A small network was trained on invented records. Each row is its activation on one of them, seen along a few directions.
Records have a field called H. Each example row is followed by its value.
The word missing means that the record has no H.
The largest differences between rows may come from other fields.
(in the rows, 500 means zero)
Strong random noise was added to every row along 15 fixed directions; ignore it. To show where, here is one row again and again, with new noise each time:
[634 521 740 423 707 453 398 586 635 528 251 223 450 657 552 609 641 100
 435 429 575 338 525 337 631 603 566 384 505 558 339 729 538 491 512]
[618 523 764 507 361 321 529 412 466 690 538 747 538 487 496 190 701 396
 486 565 547 421 541 582 518 385 590 529 575 328 464 344 559 476 375]
[404 307 579 382 404 620 532 484 470 542 750 605 344 424 457 406 541 535
 560 641 499 647 653 535 413 437 507 427 619 504 553 457 580 789 544]
[562 539 572 410 602 736 379 587 662 388 488 300 437 603 454 754 625 461
 272 324 675 758 515 302 449 525 520 418 436 546 604 860 576 506 634]
[222 633 492 525 659 429 406 570 489 457 375 452 588 515 605 594 493 289
 480 538 615 297 568 526 641 680 407 635 371 495 404 606 566 247 408]
[542 566 411 469 589 741 484 603 544 343 630 253 518 560 692 775 515 451
 319 286 425 602 440 253 583 560 484 472 368 529 480 835 468 397 684]
[681 514 208 512 399 398 494 533 568 297 434 433 550 636 298 743 594 513
 320 612 348 873 656 502 560 638 518 546 264 349 779 419 528 236 791]
[425 774 681 424 487 544 689 450 538 352 452 597 746 513 483 253 638 568
 425 588 799 409 621 477 553 477 508 661 493 402 349 447 518 359 138]
[452 580 490 393 459 672 648 446 504 380 662 327 490 752 607 472 583 368
 558 490 318 373 552 226 767 569 304 487 415 586 361 514 574 541 635]
[296 552 376 549 392 418 436 419 454 378 504 685 463 482 391 399 508 587
 456 557 519 512 590 556 551 547 382 616 445 345 528 361 494 288 426]
[467 587 345 783 297 495 477 356 468 744 484 577 560 253 551 517 350 603
 397 466 484 460 435 601 592 520 608 563 497 345 509 625 524 319 318]
[661 396 534 307 602 498 508 499 491 356 430 418 328 374 627 360 515 610
 558 585 358 370 453 364 582 574 620 322 690 459 228 436 401 517 451]
[414 518 401 395 580 491 525 513 434 309 578 532 509 526 459 572 440 588
 479 610 447 616 521 508 509 587 419 596 448 507 657 477 577 503 500]
[539 511 868 458 653 480 215 450 372 816 697 780 285 457 535 382 387 499
 521 408 721 546 237 486 257 355 439 453 645 471 691 771 701 644 316]
[396 539 569 413 500 531 508 469 343 580 801 706 501 477 688 368 510 582
 589 562 425 458 396 500 539 479 391 561 486 487 545 474 675 502 530]
[767 483 630 508 655 305 514 559 433 630 395 519 554 342 587 460 305 470
 624 685 543 434 392 628 403 476 687 408 607 413 419 540 466 487 253]
[396 293 518 387 611 461 475 576 327 505 723 642 400 221 738 447 428 558
 496 543 351 457 499 574 347 515 596 563 658 470 499 453 383 601 459]

[519 249 375 499 503 366 615 672 614 370 276 343 628 486 571 606 588 411
 688 604 301 392 624 674 502 530 607 406 539 613 309 205 348 537 671]
h4
[684 545 573 297 553 444 571 454 450 357 580 542 453 706 385 435 574 560
 524 642 404 650 432 444 548 495 403 474 461 483 658 433 665 592 586]
h3
[659 622 507 463 512 575 506 569 462 538 729 551 584 666 577 588 462 514
 573 588 531 721 469 417 418 474 373 480 306 444 639 581 629 333 668]
h5
[398 444 423 466 529 443 404 590 545 466 366 458 397 479 335 527 469 500
 768 815 653 552 580 690 640 557 491 235 409 493 365 450 688 471 661]
h2
[269 461 434 708 359 678 320 423 459 823 691 582 285 389 447 516 237 451
 551 503 685 560 646 471 313 476 362 474 506 426 520 693 449 452 400]
h3
[519 434 546 273 644 501 536 560 465 445 577 387 375 634 482 511 521 325
 575 713 456 521 715 368 467 646 425 487 480 560 534 429 502 572 627]
missing
[279 449 342 423 519 518 546 594 420 200 663 524 458 553 528 530 435 457
 652 664 402 508 616 536 625 560 327 487 388 456 391 421 503 482 603]
h8
[588 682 736 262 517 506 793 383 402 429 678 552 635 558 660 245 812 381
 163 459 385 389 646 284 585 577 550 831 524 414 547 435 435 509 354]
h1
[644 503 347 391 570 472 520 352 510 475 338 370 391 567 359 562 353 600
 512 652 321 515 509 336 570 740 484 548 597 620 675 419 593 622 432]
h7
[599 451 566 302 546 511 383 522 651 331 312 342 327 623 446 549 878 397
 292 414 433 556 563 325 676 633 566 391 481 487 458 532 564 437 797]
h5
[547 635 436 376 626 539 526 486 417 687 616 514 590 542 713 603 474 564
 462 600 400 516 495 368 402 742 413 746 418 573 738 505 625 318 579]
h8
[178 570 498 499 566 654 442 483 592 485 351 459 503 491 467 467 476 655
 545 407 769 358 540 453 370 532 362 568 559 655 384 479 428 423 359]
h9
[391 539 737 531 600 351 401 593 463 576 548 655 543 693 360 410 500 220
 567 491 792 490 620 587 254 353 349 609 423 488 585 439 424 502 411]
h6
[303 458 514 472 621 288 396 513 369 575 546 644 519 662 614 554 507 404
 748 550 272 319 236 683 671 548 261 539 414 681 656 399 856 590 703]
h4
[248 307 294 530 536 528 339 454 400 265 551 552 256 252 524 592 408 780
 324 185 274 488 261 539 506 474 508 505 638 540 585 564 366 635 553]
missing
[546 467 356 534 483 493 510 584 461 446 569 473 547 458 626 535 489 564
 541 460 377 493 451 510 515 473 531 465 427 471 409 422 371 367 676]
h6
[533 624 510 582 472 367 425 535 386 686 714 615 530 765 430 496 477 180
 496 549 559 600 689 434 360 493 288 663 233 373 714 441 442 232 649]
h9
[421 390 310 507 442 632 501 652 677 123 389 400 555 517 552 652 691 733
 418 289 458 633 514 505 395 428 460 409 431 481 331 406 237 245 761]
h1
[312 507 517 468 585 536 540 566 503 516 521 485 582 553 472 565 492 479
 556 541 629 511 568 589 389 498 403 584 438 640 583 472 522 574 536]
h2
[393 608 328 527 640 662 474 605 371 488 727 464 581 360 738 684 189 557
 573 570 522 519 442 443 510 608 470 560 395 519 499 741 552 387 433]
h7

Which value of H does each new row have?
[334 450 530 374 717 396 567 573 544 388 277 440 620 601 480 660 578 523
 496 544 499 468 504 659 337 601 389 671 499 701 665 383 520 540 522]
h1
[442 612 346 419 563 478 455 557 408 207 564 633 463 393 457 420 415 724
 506 670 622 628 536 538 502 543 452 482 388 288 423 454 426 209 455]
h2
[517 613 430 648 469 612 603 472 493 672 514 326 545 579 519 514 236 471
 776 581 569 351 436 473 578 446 379 345 417 587 297 585 490 501 464]
h2
[398 442 442 530 469 577 385 426 592 811 397 461 407 489 453 606 534 529
 427 512 559 555 639 470 293 651 437 600 523 591 681 500 522 422 584]
h3
[413 657 753 461 462 557 461 389 470 822 658 618 542 644 599 411 729 308
 348 377 560 423 522 367 523 535 405 714 450 568 707 581 735 500 540]
h5
[524 488 557 246 545 560 566 647 497 302 643 667 561 496 549 354 695 759
 623 710 633 697 571 562 350 434 480 427 446 431 428 296 532 372 663]
h3
[381 553 236 676 337 581 680 449 567 621 443 389 707 630 510 595 453 675
 622 425 401 432 508 526 425 498 323 621 369 679 528 264 379 348 685]
h2
[526 653 484 474 495 549 557 477 450 479 613 579 603 542 428 493 506 702
 474 500 603 658 380 538 479 422 461 546 398 513 674 524 630 485 543]
h9
[454 575 478 559 553 435 440 518 522 421 296 412 511 398 600 480 524 438
 484 470 516 272 434 516 737 566 578 415 487 426 219 576 475 293 414]
h3
[223 427 602 342 755 256 251 576 519 443 221 554 465 665 523 534 823 463
 561 324 425 244 252 629 619 586 370 552 479 799 603 282 734 519 838]
h6
